A small network was shown many inputs. Here are its activations along a few directions, one row for each input.
In each table, some parts of the input vary, and every possible input appears once, in random order.
Descriptions start from the smaller parts, as in this example, which fits no table here: one of 3 separate values, together with either a single point or one of 11 places around a ring or (one of 4 places along a line, together with one of 5 places around a ring).
Shared parts are said once, and a part with two or three values counts as separate values.
(in the rows, 128 means zero)

Other details of the inputs shift rows strongly along three fixed directions, in all tables alike. That doesn't count.

Rows:
R1: [149 136 117 140 132 118 126  95 136 127 116 136]
R2: [143 158 197  88 175 123 107 240  95 100  91  92]
R3: [148 128 138 115  92 125 161 107 113 130 117 105]
R4: [ 91 121 128 168 151 128  95 123 155 114 152 148]
R5: [168 141 120 105  95 137 143 114 119 136 125 118]
R6: [ 93 102 170  81 128 157 113 154 135 181  96 143]
R7: [152 143 103 137 137 123 123 101 139 132 122 136]
R8: [ 89 126 124 166 150 132  95 121 152 117 154 157]
R9: [153 121 131 109  98 110 153 118  97 135 131 127]
R10: [123 142 103 159 120 140 124 114 119 121 169 156]
R11: [105 128 117 154 174 111 120 114 157 151 115 157]
R12: [147 133  98 141 134 127 136 111 151 134 130 134]
R13: [129 143 134 113  76 143 145 121 115 114 157 135]
R14: [130 107 100 142 131 122 129 108 139 122 138 115]
R15: [159 121 128 106  96 120 139 110  97 125 129 118]
R16: [135 145 135 117  74 145 145 114 115 109 141 129]
R17: [122 110 108 150 128 101 144 108 126 132 134 128]
R18: [116 147 116 149 113 127 125 107 139 108 157 152]
R19: [136 186 146 191 192 110 128 215 122  46 147  91]
R20: [133 165 200  90 182 114 119 248  86 109  94  98]
R21: [101 117 108 159 163 123 118 116 169 142 118 135]
R22: [166 142 128 102  99 130 146 104 108 139 120 129]
R23: [155 117 112 109  95 128 151 126 113 128 143 107]
R24: [156 130 133 110  93 133 147  97 115 124 116 104]
R25: [155 134 135 113  95 122 159 109 110 138 119 120]
R26: [138 160 127 113  78 144 146 115 108 114 145 145]
R27: [110 130 104 151 173 121 123 121 162 149 123 151]
R28: [171 194 132 154 176 101 153 202 130  72 118  75]
R29: [159 125 106 102 102 130 150 124 107 141 148 124]
R30: [125 112 107 146 134 103 145 108 125 134 136 136]
R31: [161 134 130 111  91 131 146 101 112 128 117 111]
R32: [111 106 112 154 160 120  90 109 147 119 118 121]
R33: [144 132 108 142 126 125 121  97 144 126 118 120]
R34: [167 203 161 131 119 120 170 198  99  46 135  79]
R35: [158 193 144 175 164 110 149 213 105  50 157  91]
R36: [ 80  79 160  82 132 161 108 162 130 165 110 119]
R37: [117 110 110 152 165 116  86 112 148 127 118 137]
R38: [ 95 139 117 166 156 128  99 120 149 118 160 166]
R39: [ 90  93 163  76 134 146 111 157 116 179 112 148]
R40: [145 117 124 108 100 115 165 125 100 142 141 128]
R41: [132 131 100 145 134 121 150 112 147 138 131 129]
R42: [ 98  86 175  81 127 156  84 146 118 148  93 117]
R43: [128 199 155 177 190  98 124 211 135  45 134 101]
R44: [149 116 130 111  95 112 152 113  96 134 130 122]
R45: [ 85  82 156  82 129 157 107 163 130 168 112 128]
R46: [123 123 116 150 129 117 152 104 141 131 120 118]
R47: [101 130 111 178 151 138  99 123 143 115 157 162]
R48: [ 80 102 182  93 115 176  94 163 130 139 134 131]
R49: [104 122 120 160 166 112 122 116 158 141 111 144]
R50: [ 88  96 173  85 125 158 112 154 136 174  92 131]
R51: [160 133 113 107  95 141 154 121 125 139 131 115]
R52: [136 155 129 112  80 141 147 122 110 117 161 143]
R53: [111 132 124 151 112 130 128 101 143 102 153 132]
R54: [140 116  97 138 138 120 129 116 136 131 142 135]
R55: [140 134 118 146 132 107 138  97 134 136 118 139]
R56: [ 96 100 180  87 124 153 101 147 132 166  83 130]
R57: [114 110 112 155 162 116  86 113 149 123 117 129]
R58: [142 140 116 143 134 107 140  98 129 139 120 142]
R59: [136 109 127 114  96 118 168 119 104 130 135 107]
R60: [157 131 122 107  91 143 145 103 121 127 122 100]
R61: [103 111  99 150 174 114 118 122 147 146 136 153]
R62: [157 120 130 108  93 119 139 110  98 122 127 110]
R63: [117 125 124 154 167 119  93 102 157 130 100 143]
R64: [134 140 132 116  84 144 145 126 109 120 171 138]
R65: [166 139 119 106  94 138 144 111 118 132 124 112]
R66: [146 126 101 134 139 116 117 106 123 128 135 137]
R67: [125 123 105 145 130 126 150 110 150 132 128 115]
R68: [ 81 124 179  87 111 177  88 158 129 140 108 149]
R69: [137 125 102 145 128 130 137 106 152 125 126 112]
R70: [ 99 101 128 160 162 102 103 110 142 124 111 129]
R71: [163 140 109 103 101 139 155 121 123 146 135 124]
R72: [147 115 132 114  91 111 153 114  97 129 128 114]
R73: [ 86 131 177  87 112 175  92 162 127 137 112 152]
R74: [144 120 105 136 135 118 115 107 128 125 132 134]
R75: [110 105 104 150 165 120  98 122 155 135 127 139]
R76: [ 89 110 169 100 115 181  91 175 117 145 133 145]
R77: [161 128 126 100 102 120 139 113  93 132 130 127]
R78: [128 115  95 141 137 112 144 115 133 139 146 138]
R79: [ 98 104 107 152 173 115 113 126 154 139 130 144]
R80: [106 121 107 153 168 123 119 120 168 149 120 149]
Description of these inputs: one of 5 places along a line, together with either one of 4 places along a line or (one of 2 separate values, together with one of 6 places around a ring).
The inputs of R73 and R16 match in every part but the place on the line of 5. If R12 is changed in the same way as R73 into R16, which row does it become?
Answer: R28
The inputs of R52 and R53 match in every part but the place on the line of 5. If R29 is changed in the same way as R52 into R53, which row does it become?
Answer: R14
Which other rows does R60 become when the place on the line of 5 takes its other values? List them by row number.
Answer: R5, R7, R33, R65
Which other rows does R52 become when the place on the line of 4 takes its other values? List them by row number.
Answer: R10, R26, R38
Which other rows does R46 become when the choice among 2 separate values takes its other values? List them by row number.
Answer: R59
Which other rows does R44 become when the place on the line of 5 takes its other values? List them by row number.
Answer: R9, R20, R70, R72
Which other rows does R6 become when the choice among 2 separate values takes its other values? List them by row number.
Answer: R40
Which other rows does R76 become when the place on the line of 4 takes its other values? List them by row number.
Answer: R8, R13, R68
